A small network was shown many inputs. Here are its activations along a few directions, one row for each input.
Each table varies a few parts of the input and shows all the possible inputs, shuffled.
Descriptions start from the smaller parts, as in this example, which fits no table here: one of 4 places along a line, together with either a single point or one of 9 places around a ring or (one of 2 separate values, together with one of 5 places around a ring).
Shared parts are said once, and a part with two or three values counts as separate values.
In the rows, 128 means zero.

Other details of the inputs vary at random and push rows far along two fixed directions, the same in every table; ignore that.

Table:
r1: [149 129 134 131 131 128 144 141 105 128 144]
r2: [116 131 121 158 135 127 111 128 162 119 105]
r3: [149 137 132 133 121 144 155 132 139 132 155]
r4: [115 100 139 144 143 137  81 139 139 129 105]
r5: [146 115 126  47 117 122 104  99  60 104  83]
r6: [147 144 126 128 125 137 152 131 129 118 148]
r7: [129 142 117 129 118 129 166 114 134 137 142]
r8: [116 116 143 130 137 120 104 130 148 111 104]
r9: [112 131 126 146 147 129 119 119 164 117 105]
r10: [106 106 121 117 114 110  75 126 109 120  84]
r11: [109 129 158 213 144 147 131 168 221 146 166]
r12: [106 103 141 156 138 136  84 150 157 127 119]
r13: [128 132 120 144 114 132 143 139 112 136 161]
r14: [107 116 137 130 144 136  93 114 151 139  94]
r15: [149 137 134 127 125 124 147 130 110 116 141]
r16: [135 154 108 138 112 124 156 125 124 125 142]
r17: [135 145 119 149 116 111 158 129 112 126 141]
r18: [115 129 140 156 154 136 123 131 182 114 123]
r19: [137 141 109 125 101 129 149 116 120 137 135]
r20: [106 122 126 144 133 107 113 119 139 119  91]
r21: [141 116 137  51 124 147 101 105  80 129 106]
r22: [ 97 104 120 122 135 124  91 118 121 132  87]
r23: [ 91 117 140 146 132 136  96 129 175 136 111]
r24: [133 135 116 143 117 113 149 134  98 135 138]
r25: [ 93 107 131 133 135 127  92 131 143 129 107]
r26: [144 135 131 129 111 143 153 141 141 129 159]
r27: [135 144 124 144 111 113 152 135 117 120 150]
r28: [144 139 117 133 114 134 154 119 129 136 142]
r29: [116 122 132 139 142 113 115 119 138 116  93]
r30: [143 124 114  60 100 132 106 115  79 105 106]
r31: [139 129 142 121 133 126 150 142 114 124 150]
r32: [125 141 127 124 122 135 156 115 120 147 148]
r33: [131 146 118 119 118 127 157 122 130 117 145]
r34: [112  99 143 129 157 138  86 132 144 130 100]
r35: [141 126 136 133 121 123 143 146 108 127 153]
r36: [143 131 145 139 148 129 160 139 122 129 152]
r37: [172 129 116  81 190 102 123 128 122 147 161]
r38: [120 112 137 137 124 117  98 133 139 109 107]
r39: [130 139 123 114 111 134 159 121 134 131 146]
r40: [107 111 120 111 128 108  91 118 103 125  74]
r41: [103 136 123 169 142 123 131 127 179 124 119]
r42: [140 134 121 133 127 134 142 132  99 142 140]
r43: [137 142 132 119 130 137 157 132 138 114 152]
r44: [143 139 126 147 129 119 153 139 106 136 139]
r45: [143 115 123  48 116 141 109  97  87 116  95]
r46: [177 136 110 123 175 100 123 148 131 148 182]
r47: [131 138 126 121 100 139 134 129 114 139 152]
r48: [130 139 115 149 119 129 150 135 105 144 151]
r49: [130 144 123 150 110 134 154 127 126 150 160]
r50: [110 116 135 156 132 137  93 124 159 142 104]
r51: [137 141 124 123 130 136 163 112 133 133 142]
r52: [135 131 127 119 141 133 149 123 101 140 136]
r53: [138 134 135 109 122 144 156 129 137 126 152]
r54: [134 149 115 131 109 127 150 131 127 120 148]
r55: [107 103 144 121 144 135  88 140 143 125 110]
r56: [107 104 124 100 121 111  81 121 106 119  79]
r57: [115 114 151 166 142 146  94 141 177 138 124]
r58: [138 137 129 132 140 121 159 128 104 134 134]
r59: [104 111 153 138 143 144  95 140 178 132 118]
r60: [142 145 126 147 125 116 157 130 116 123 139]
r61: [136 138 116 117  95 134 145 127 124 130 143]
r62: [130 122 115  70 103 110 112 103  73 108  96]
Each input here is: one of 2 separate values, together with either a single point or (one of 5 places around a ring, together with one of 6 places around a ring).
Question: Changing only the choice among 2 separate values turns r14 into r50. The same change can be made to r52. Which row results?
Answer: r42
Question: Changing only the choice among 2 separate values turns r3 into r45. The same change can be made to r60. Which row results?
Answer: r29
Question: Change only the choice among 2 separate values in r2. List by row number the other rows that result.
Answer: r9
Question: Change only the place on the ring of 5 in r15. List by row number the other rows that result.
Answer: r17, r27, r38, r60
Question: Change only the place on the ring of 6 in r59. List by row number the other rows that result.
Answer: r8, r31, r43, r53, r55
Question: Change only the choice among 2 separate values in r44. List by row number the other rows that result.
Answer: r58

Table:
r63: [111  91 140 107 153 138  57 123 166 128  81]
r64: [113 120 129 115 113 117 110 118 113 115  92]
r65: [155 159 145 182 160 141 216 160 168 162 238]
r66: [112 112 112 121 155 101  76 113 143 121  70]
r67: [106  98 140 137 156 113  58 133 151 132  89]
r68: [149 143 112  87  97 129 166 120  60 128 152]
r69: [159 146 109  75  88 128 159 115  66 124 152]
r70: [125 103 129 146 153 113  73 140 128 126  88]
r71: [106 125 166 221 188 138 132 171 250 125 162]
r72: [117 142 137 199 133 136 147 143 200 132 152]
r73: [119 119 127 110 112 129 109 111 118 116  88]
r74: [114 118 127 115 117 137 106 111 120 123  91]
r75: [109 115 125 117 117 126 109 116 109 121  93]
r76: [147 164 123 157 117 140 204 146 128 143 202]
r77: [151 146 115  83  92 119 167 120  61 125 149]
r78: [156 148 112  76  95 143 160 109  67 129 149]
Question: What is each input in this table made of?
Answer: either a single point or one of 5 places along a line or (one of 2 separate values, together with one of 5 places around a ring)
Question: Which of the alternatives is r66?
Answer: a single point
